Each row below is a small network's average activation on inputs in which a field has the value named, seen along a few directions.
Related values have similar rows: they may be neighbours, one step apart, or belong to one group.
In the rows, zero is written as 500.
Random noise pushes rows far along 2 fixed directions. That doesn't count. These rows show it; they differ only by the noise:
[529 605 523 287 538 464 537 485 413 593 480 481 626 292]
[519 417 505 358 529 537 429 483 414 556 422 499 565 435]
[483 488 582 295 490 648 433 551 332 587 435 450 644 295]
[531 464 492 349 541 485 465 467 434 561 439 505 567 421]


Field Z:
z5: [498 424 440 391 574 449 463 463 446 519 443 522 539 457]
z13: [488 573 564 413 546 330 560 374 508 451 460 395 429 402]
z1: [414 466 682 637 305 729 410 629 389 611 594 438 544 565]
z14: [505 489 570 465 544 460 591 412 597 487 398 566 441 529]
z10: [449 381 458 622 420 733 251 591 398 553 422 437 391 466]
z8: [604 636 438 450 536 498 513 498 521 534 655 583 584 501]
z9: [461 488 624 547 533 574 418 585 449 448 444 296 420 331]
z15: [421 563 555 761 498 340 601 504 634 416 501 601 376 621]
z11: [341 598 689 419 444 715 678 721 433 463 531 417 572 326]
z2: [539 684 448 577 414 497 619 568 489 499 585 416 664 536]
z3: [544 301 399 721 409 630 356 434 564 502 576 527 365 726]
z7: [571 909 482 354 445 291 883 556 545 493 674 484 679 349]
z6: [423 562 555 524 474 520 583 589 601 501 604 525 429 321]
z4: [586 552 414 449 548 366 578 413 610 407 523 604 574 610]
z12: [493 717 417 437 598 422 469 433 422 544 534 517 558 377]
A value of Z combines one of 5 hidden first parts with one of 3 second parts; all combinations occur once.
Changing only the second part turns z2 into z8. z15 has the same second part as z2; what does that change turn z15 into?
Answer: z6
Changing only the second part turns z10 into z3. z5 has the same second part as z10; what does that change turn z5 into?
Answer: z4

Field Y:
y2: [400 606 563 597 355 797 532 714 389 538 572 437 606 478]
y11: [398 370 550 452 545 727 342 573 377 471 402 347 442 311]
y12: [463 611 565 660 430 411 659 540 559 544 519 409 380 467]
y4: [528 870 532 415 587  92 867 454 611 474 581 440 419 306]
y13: [526 511 425 381 526 392 486 433 430 403 368 450 573 371]
y9: [580 551 425 394 639 246 630 454 612 506 405 606 565 587]
y3: [487 580 514 475 469 433 431 487 337 617 493 487 604 443]
y6: [592 493 482 421 401 692 470 549 484 531 569 491 636 391]
y1: [528 554 418 555 474 683 375 539 426 543 562 535 514 437]
y5: [585 353 382 443 506 463 429 374 480 441 409 532 515 753]
y8: [430 506 505 344 536 586 510 534 518 572 502 563 498 296]
y14: [538 563 540 511 505 617 421 620 390 547 557 461 722 474]
y15: [507 643 543 603 570 341 453 358 569 551 598 484 331 412]
y7: [471 674 646 378 400 518 678 559 555 535 711 447 613 441]
y10: [382 352 708 473 458 657 525 535 501 425 454 601 499 493]
A value of Y combines one of 5 hidden first parts with one of 3 second parts; all combinations occur once.
Changing only the second part turns y14 into y2. y5 has the same second part as y14; what does that change turn y5 into?
Answer: y7
Changing only the second part turns y15 into y3. y11 has the same second part as y15; what does that change turn y11 into?
Answer: y13

Field M:
m13: [469 160 592 440 455 655 471 557 411 427 295 478 475 649]
m7: [527 213 369 520 494 614 381 539 556 418 493 611 487 822]
m4: [412 359 608 560 490 659 477 558 528 494 449 470 366 479]
m2: [578 513 404 634 444 443 418 481 515 525 615 502 459 650]
m15: [441 432 630 519 455 862 255 602 336 515 424 381 490 272]
m12: [443 312 451 779 503 530 359 452 545 551 513 484 308 666]
m8: [613 404 345 658 446 403 474 437 659 453 537 580 463 888]
m6: [443 662 528 629 469 359 706 513 613 482 563 497 531 600]
m14: [501 426 466 492 558 372 507 450 547 392 337 455 396 492]
m5: [546 552 377 409 539 484 430 383 526 592 525 577 550 500]
m1: [496 356 521 360 525 583 408 522 358 530 437 587 665 492]
m3: [437 456 569 381 523 606 368 513 307 522 398 413 485 294]
m11: [469 414 602 488 463 638 573 557 516 403 530 526 516 572]
m10: [551 407 384 428 588 511 364 470 405 503 407 524 555 519]
m9: [392 547 728 588 365 680 464 642 446 493 549 422 495 339]
A value of M combines one of 5 hidden first parts with one of 3 second parts; all combinations occur once.
Changing only the second part turns m8 into m1. m12 has the same second part as m8; what does that change turn m12 into?
Answer: m3
Changing only the second part turns m13 into m11. m10 has the same second part as m13; what does that change turn m10 into?
Answer: m5
